A small network was shown many inputs. Here are its activations along a few directions, one row for each input.
In each table, some parts of the input vary, and every possible input appears once, in random order.
Descriptions start from the smaller parts, as in this example, which fits no table here: values(3) and (point or line(11) or (line(4) and ring(5))).
Shared parts are said once, and a part with two or three values counts as separate values.
In the rows, zero is written as 128.

Rows:
row 1: 99  112  95  104  137  123  113  97  113  97  121  72  141  129  84
row 2: 134  96  140  145  160  86  106  121  108  151  168  151  106  169  109
row 3: 176  122  92  130  173  94  122  149  144  197  112  137  118  165  126
row 4: 144  80  120  142  176  94  120  123  119  173  144  163  102  149  114
row 5: 156  133  115  148  131  102  78  151  125  189  136  118  116  170  117
row 6: 150  116  121  96  60  148  159  103  105  120  142  88  157  114  171
row 7: 148  120  137  147  136  84  78  139  107  156  159  124  100  164  113
row 8: 127  156  166  148  99  94  97  156  123  137  130  180  91  128  126
row 9: 117  102  98  112  148  142  133  136  129  90  146  71  159  124  98
row 10: 126  115  118  119  126  183  144  113  131  75  126  92  151  125  157
row 11: 135  103  146  125  168  138  120  115  112  164  129  183  111  139  177
row 12: 100  109  88  107  143  134  124  117  122  92  136  75  144  126  92
row 13: 111  129  165  150  126  92  125  142  124  127  135  208  104  135  126
row 14: 109  121  114  113  121  167  122  74  113  81  104  92  132  122  143
row 15: 174  150  124  108  160  145  128  132  134  188  103  161  127  159  179
row 16: 117  148  134  114  51  104  174  120  160  129  148  108  141  67  115
row 17: 130  121  163  129  152  133  110  112  99  142  152  171  108  157  172
row 18: 128  94  104  87  84  89  143  133  122  136  161  61  160  117  111
row 19: 146  146  163  131  128  136  84  128  91  149  146  145  98  150  172
row 20: 125  100  101  114  149  153  148  156  133  88  149  69  154  126  94
row 21: 77  163  125  147  117  131  163  115  154  79  103  115  139  83  100
row 22: 161  161  144  128  119  154  89  134  111  181  125  141  118  158  169
row 23: 125  110  150  144  144  102  132  143  133  151  110  221  109  112  126
row 24: 136  111  132  121  128  194  158  130  139  79  123  87  156  131  151
row 25: 166  158  124  124  136  110  133  160  156  179  86  200  120  122  125
row 26: 93  158  134  154  121  141  172  135  163  78  117  114  155  81  107
row 27: 112  124  108  115  123  173  134  93  124  75  116  95  138  126  151
row 28: 72  165  131  143  111  122  153  97  143  81  87  110  130  85  95
row 29: 102  148  143  155  123  157  185  153  163  86  117  111  151  80  101
row 30: 143  171  145  143  91  116  97  162  142  172  111  177  108  130  118
- Describe the family of inputs behind these rows. => values(3) and (point or line(4) or ring(5))
- The inputs of row 12 and row 21 match in every part but the values(3) part. If row 3 is changed in the same way as row 12 into row 21, which row does it become? => row 25
- A walk changes only the ring(5) part. It starts at row 22 and steps to row 15. List the rest of the walk in order. => row 11, row 17, row 19
- Change only the values(3) part in row 24. List by row number the other rows that result. => row 20, row 29

Rows:
row 31: 60  145  150  152  96  104  154  125  151  55  129  143  130  66  66
row 32: 175  86  108  125  180  101  66  152  99  197  167  124  105  203  123
row 33: 100  59  68  98  184  147  141  99  118  68  146  37  164  137  100
row 34: 97  133  141  123  156  215  169  100  133  56  103  124  152  109  173
row 35: 130  73  56  97  164  163  157  109  142  91  130  18  172  136  100
row 36: 164  150  154  141  166  146  76  126  112  171  91  217  89  180  191
row 37: 98  74  100  104  145  129  115  86  91  64  166  40  147  132  99
row 38: 63  132  125  152  137  121  182  143  167  60  104  142  142  71  61
row 39: 106  156  163  130  67  182  134  89  108  78  129  102  126  110  184
row 40: 76  160  156  153  56  90  143  128  153  76  130  121  130  70  74
row 41: 169  136  158  124  126  140  107  129  110  178  116  205  103  157  204
row 42: 177  128  158  116  110  138  125  126  107  174  129  200  106  150  215
row 43: 108  186  118  122  55  99  170  170  181  119  102  101  157  55  71
row 44: 150  182  122  100  63  197  158  122  138  116  104  84  159  102  194
row 45: 95  145  110  149  123  130  196  161  186  85  87  121  153  62  58
row 46: 91  143  165  123  116  197  144  83  109  55  127  123  128  107  176
row 47: 133  144  125  123  140  226  182  113  154  80  86  102  167  104  178
row 48: 111  92  103  108  97  120  108  89  89  86  166  24  148  139  103
row 49: 127  153  159  158  124  57  124  156  147  194  126  209  100  110  99
row 50: 176  74  111  110  146  89  96  145  94  187  185  116  121  185  141
row 51: 173  96  110  131  197  99  49  147  94  188  156  129  99  213  120
row 52: 145  117  61  75  88  139  135  121  126  129  145  4  176  138  108
row 53: 130  171  148  178  164  64  101  150  148  185  100  222  80  138  91
row 54: 128  159  154  171  145  63  115  156  149  193  112  216  86  124  95
row 55: 176  83  109  114  159  96  81  149  98  197  176  119  118  193  130
row 56: 164  138  160  130  144  150  89  128  106  185  106  211  93  162  193
row 57: 133  143  163  149  110  54  140  154  145  188  138  204  104  104  109
- The inputs of row 36 and row 51 match in every part but one. If row 41 is changed in the same way as row 36 into row 51, which row does it become? => row 55
- Describe the family of inputs behind these rows. => values(3) and (line(4) or ring(5))
- List by row number the other rows that have the values(3) part in common with row 38. => row 31, row 40, row 43, row 45, row 49, row 53, row 54, row 57
- Change only the values(3) part in row 57. List by row number the other rows that result. => row 42, row 50

Rows:
row 58: 131  79  97  103  138  150  122  112  103  105  159  57  148  155  135
row 59: 134  153  147  153  118  76  121  164  144  172  127  186  107  123  103
row 60: 93  172  138  132  75  155  185  118  169  70  92  113  154  57  119
row 61: 146  84  93  104  141  121  105  120  107  135  163  69  135  160  117
row 62: 104  155  137  141  103  83  139  143  151  121  120  141  125  93  79
row 63: 155  105  123  136  164  108  103  141  121  174  142  146  111  165  125
row 64: 92  143  140  144  101  114  160  129  151  99  117  129  137  80  91
row 65: 175  124  144  115  145  141  87  115  93  186  137  159  107  174  196
row 66: 158  139  159  137  151  140  102  127  113  167  120  189  100  155  182
row 67: 128  105  100  90  121  189  144  108  109  78  141  42  164  134  158
row 68: 123  105  112  127  146  117  120  124  124  118  145  102  127  142  102
row 69: 142  133  134  143  145  92  103  150  132  174  123  175  104  145  108
row 70: 112  131  114  109  121  183  156  107  133  67  117  74  158  111  144
row 71: 139  176  173  149  101  111  121  147  141  163  100  234  99  117  155
row 72: 98  149  124  124  104  170  170  112  146  67  100  95  155  79  126
row 73: 95  122  122  133  131  133  154  121  139  94  126  111  141  101  103
row 74: 172  92  105  119  152  104  87  133  100  191  156  116  117  189  141
row 75: 113  102  111  119  146  143  138  114  124  92  137  92  142  131  118
row 76: 142  159  164  146  130  128  112  139  127  166  106  213  98  134  169
row 77: 107  132  123  137  128  101  130  136  135  120  130  120  129  114  90
- The inputs of row 61 and row 77 match in every part but one. If row 65 is changed in the same way as row 61 into row 77, which row does it become? => row 76
- Describe the family of inputs behind these rows. => line(4) and line(5)
- Change only the line(4) part in row 69. List by row number the other rows that result. => row 59, row 63, row 74

Rows:
row 78: 133  99  103  123  113  100  119  128  121  142  161  60  140  136  92
row 79: 101  143  148  152  137  159  146  119  137  77  107  144  125  111  134
row 80: 134  142  162  159  135  77  123  154  140  174  124  229  92  128  122
row 81: 84  129  119  147  143  131  155  119  149  91  100  125  137  96  88
row 82: 121  160  158  130  104  158  146  109  135  112  112  145  127  102  164
row 83: 173  122  110  104  104  144  118  135  119  157  134  96  140  150  159
row 84: 154  130  136  140  166  90  74  154  113  190  144  181  92  180  127
row 85: 128  91  121  116  167  163  114  115  104  104  138  112  132  152  145
row 86: 132  167  139  122  83  143  153  147  146  141  115  133  142  94  145
row 87: 105  153  119  124  81  84  146  141  152  103  129  108  139  90  76
row 88: 147  110  121  101  125  160  112  104  99  135  133  115  132  154  178
row 89: 124  90  99  117  179  125  130  112  122  110  140  87  138  144  108
- Describe the family of inputs behind these rows. => values(2) and (point or ring(5))
- The inputs of row 87 and row 78 match in every part but the values(2) part. If row 80 is changed in the same way as row 87 into row 78, which row does it become? => row 84
- Change only the values(2) part in row 88. List by row number the other rows that result. => row 82
